[ 17 -21 -13  -7] = <144>
[ 74 -77  33  10] = <25>
[  74  -77   33 -107] = <143>
[ 74 -77 -27 -15] = <115>
[ 74 -77  33 -38] = <118>
which: [-21 -13] | <144>
which: [ 74 -77  33 -38] | <118>

[ 106  -27   69  110  -90  -99  -68  -63   47   40   98 -105 -106  -45
  -52   81   49   44   69  -37   91  -80   24  -80  -59   10   34    9
  -52    5  -99  -14   94  -27   38  -73]  <54>
[  -9  -69   27  -99   19  -47  -87   35  -61  107  -84  109   47   82
  -26  -88   73   35   61  101  -26   -2   61  -31  -24   56  -19  -15
   54   11  -29   45 -104  -17  -84   94]  <42>
[ -93   69  -29  -84  107  -61  -47  107   35  -87  -30   37   23  -73
  -62 -103  -39  -77  -52   11  -18  -28  -48   33  -93    0    6   76
   68   11   54   65   57  -22  -25  -62]  <93>
[  59 -102  -31   -9   77 -108   31  -50  -56 -107  -69  -99   46  -14
   73   -5  -80   29  -55  -33   95  -18   -6  -81 -101 -100  -24   79
   44  -33  110   53  -62  -44   67   82]  <73>
[ -98   17  102   60   -7  -83  -21   15   -1  107   98   23   69   10
 -101  -66   40  111   65   64  -30   95  -25  -61  -87  -65   45   35
   71   68   92  -98   42  -64   52   97]  <57>
[ -79   43  -21  110   79  -69  -34   11   69  -66   98   23   40   10
   65   -1  107 -101  111  -89  -36  -27 -107  -32   30  102   89   99
   65  -54   67 -106   78   78  -79   40]  <86>
which: [-61 -47 107  35 -87] | <93>
which: [  -1  107   98   23   69   10 -101  -66   40  111   65] | <57>
which: [  23  -73  -62 -103  -39  -77  -52   11] | <93>
which: [-80 -59  10  34   9 -52   5] | <54>

[ -33  -76 -107    5   40]  <56>
[ 11 -10 -17 -11  38]  <69>
[ -76 -109  -76  -11  -23]  <61>
which: [ -76 -107    5] | <56>
which: [ -76 -107] | <56>
which: [ -76 -107    5   40] | <56>
which: [-11 -23] | <61>

[  7 -21  18  -6  18  29 -25 -16  45 -11 -31  -5 -28  -6 -11 -31  35  -4
   0  -8   6  -8  10 -43 -15  -7 -37 -12 -65  -2 -19 -12  -5   2  42   3
   6  15   5   9   3 -44 -15  -8  55   0  36 -28  -7  14 -22]  <53>
[  8 -23  18  -3  19  29 -25 -14  49 -11 -32  -7 -31  -3  -3 -35  28   0
 -24  -9   1  20  15 -43 -12 -11 -32  -9 -65  13 -18 -14 -10   3  41   8
   4  15   5   7   3 -46 -12  -9  68   2  39 -25  -4  11 -21]  <4>
[-34   2  13  -3  -4 -33  26 -17 -30 -11   6  33 -12 -24  -6 -20   3  22
 -14 -37   0  20   0  -2  14  -2 -20   0 -65 -39  29 -26   1   2   5  18
  30 -43  24  25   3 -36   5  17  17  -1  -1   7 -16   4 -37]  <196>
[ -2  -3 -38  27  24  21 -22  27  18 -11  13 -61  25   0   9  16  11  20
  42 -35  -6   4 -13  19  40   1 -13  -2 -65   5 -11 -24 -13  -9 -12   2
 -42 -18 -24  -1  -9 -36  -1   3  44 -18  25  -5  11  12   4]  <204>
[-38  -4 -13  26  -5 -50  31 -28 -33 -11   7  29 -15 -19  -2 -15   1  17
  30 -35  14   6 -15  -3  11   0 -21   9 -65  36  27 -23   3   5   7  14
  49 -26  28  18   7 -37  -1  22 -18  -1   2  19 -10   2 -26]  <87>
[-16  -7 -31  27   6   8  -3  31  19 -11  -9 -60  36  -1  -7  -3  -3  15
  19 -28   5 -33 -23  26  26   5   3  10 -65   8 -11 -45  -2  12  -6 -10
 -42 -10  -1   8 -11 -16  -5  -3 -52 -10  17 -15  19   1  10]  <167>
[  3   5  15  27  23  21 -18  25  19 -11   9 -58  26   5  -4  15  13  15
  51 -41 -10 -18 -10  13  34   5 -13  -2 -65  -3  -6 -23 -16  -7 -12  -4
 -41 -16 -25   0  -9 -37  -3   6  39 -16  25  -7  18  13   8]  <149>
[  7 -21  19  -6  18  30 -25 -15  45 -11 -31  -7 -28  -4   2 -32  35  -3
 -43  -9   7  -8  10 -43 -14  -7 -37 -11 -65   4 -19 -12  -5   3  43   3
   5  15   4   9   3 -44 -15  -8 -85   1  36 -28  -6  15 -20]  <208>
[   8  -24   21   -3   20   30  -29  -17   45  -11  -33   -5  -31   -9
  -11  -28   37   -3   35   -8    6  -62   11  -40  -10   -9  -40   -8
  -65  -67  -16  -14   -4    0   41    6    4   11    2    7    3  -43
   -9   -2 -105    6   38  -28   -1   15  -22]  <31>
[  4 -17   0  -6  12  13 -27 -25  51 -11 -35  -7  -8 -20   5 -15  29  -1
   0   4   7  17   4 -17  -2 -25 -19  14 -65 -40   2 -14  -6  19  47 -17
  -6  16 -12   6   6 -28 -12   6  10  -3  41 -23  -6  14 -28]  <97>
[-35   1  10  -2   2 -30  24 -22 -33 -11   7  27 -15 -20   2 -22   2  22
  -6 -38  -5  10   6   9  11  -8 -15   1 -65  -3  29 -33   0   4   1  21
  30 -41  25  24   5 -41   7  22  77   4   0  11 -16   5 -43]  <77>
[-16  -7  13  27   6   8  -3  31  19 -11  -9 -60 -13  -1  -7  -3  -3  21
  19 -36   5 -40 -10 -62  11  -9   3  10 -65   8 -11 -45  -2  12  -6 -10
 -42 -10  -1   8 -11 -16  -5  -3 -52 -10  17 -15  19   1  10]  <19>
which: [-62  11 -40 -10  -9] | <31>
which: [-17  45] | <31>
which: [ 3  6 15] | <53>
which: [  3 -43  -9] | <31>

[-35 -21 -32   8]  <126>
[ -8  -3   3 -36]  <29>
[38 -7 -8 -4]  <127>
[-7 -7 -8 -4]  <89>
[ -5   5  37 -44]  <45>
[-67 -63 -72  97]  <50>
[-13   9 -53  68]  <188>
[-13   9 -11 -21]  <7>
[-33   7 -29  12]  <72>
which: [-8 -3] | <29>
which: [-8 -3  3] | <29>
which: [38 -7 -8 -4] | <127>

[ -63  -16   35   21 -102  -18   37   25  -11    2   46    9   -5   10
   10   47   -4   18   16    5  -38   33  -14]  <82>
[ 37  -2  35  33  11  -7  14 -24  -3 -35  46  31  -3  29  33  45   1  30
 -26  25  -9 -15   0]  <36>
[-39  -5   6  -3  10 -61 -23 -68  -1 -63  11  37  -2  35  32  11  -7  14
 -49  22  46 -50  -1]  <119>
[   1   30  -25   25   -9  -15   15  -10 -105   15  -46   29  -72   23
   21  -42  -55    0   23   18   -8   13  -94]  <130>
which: [-50  -1] | <119>
which: [-8 13] | <130>
which: [-4 18 16] | <82>
which: [  1  30 -26  25  -9 -15] | <36>
which: [37 -2 35 32 11 -7 14] | <119>
which: [ 37  -2  35  33  11  -7  14 -24  -3 -35] | <36>

[ 29 -20 -31  15 -42  31  -6]  <152>
[ -4 -40 -21  11  -2  59 -27]  <125>
[-43  65  87 -33 110 -73  21]  <124>
[-64  54  72   3  90 -39  48]  <147>
[ -2 -12  -9  20  -7  33   5]  <140>
[-58  21  28   7 -68 -21  33]  <24>
[  1  49  27 -10   4 -68  37]  <85>
[ 48  27 -10   4 -68 -21  31]  <9>
[ 35 -23 -45  12 -66  19  -7]  <150>
which: [ 48  27 -10] | <9>
which: [ 49  27 -10   4 -68] | <85>
which: [ 48  27 -10   4 -68 -21  31] | <9>
which: [-43  65  87 -33 110 -73] | <124>
which: [ 48  27 -10   4 -68 -21] | <9>

[-3 -1 -1  1  4  0  0 -1] -> <200>
[  0  45 -41  31 -32 -10 -36 -14] -> <16>
[-3 -3 -1  0  5  2 -4 -2] -> <8>
[ 93  -7  -4 -65 -41  12 -19 -10] -> <14>
[-27  52  56  50  23  55 -28  27] -> <201>
[ 92   3  -3 -67 -41  12 -15 -15] -> <179>
[-2 -2 -1  0  5  1  3 -4] -> <141>
[ -1 -67 -41  12   4  -1   0  -1] -> <185>
[-3  2  0  1  1  1  6 -1] -> <113>
[-4  6 -1  1  5 -1  8 -3] -> <43>
[-3  2  0  1  8  0  5 -2] -> <55>
which: [-67 -41  12   4] | <185>
which: [-3  2  0  1  1  1  6 -1] | <113>
which: [ -3 -67 -41  12] | <179>

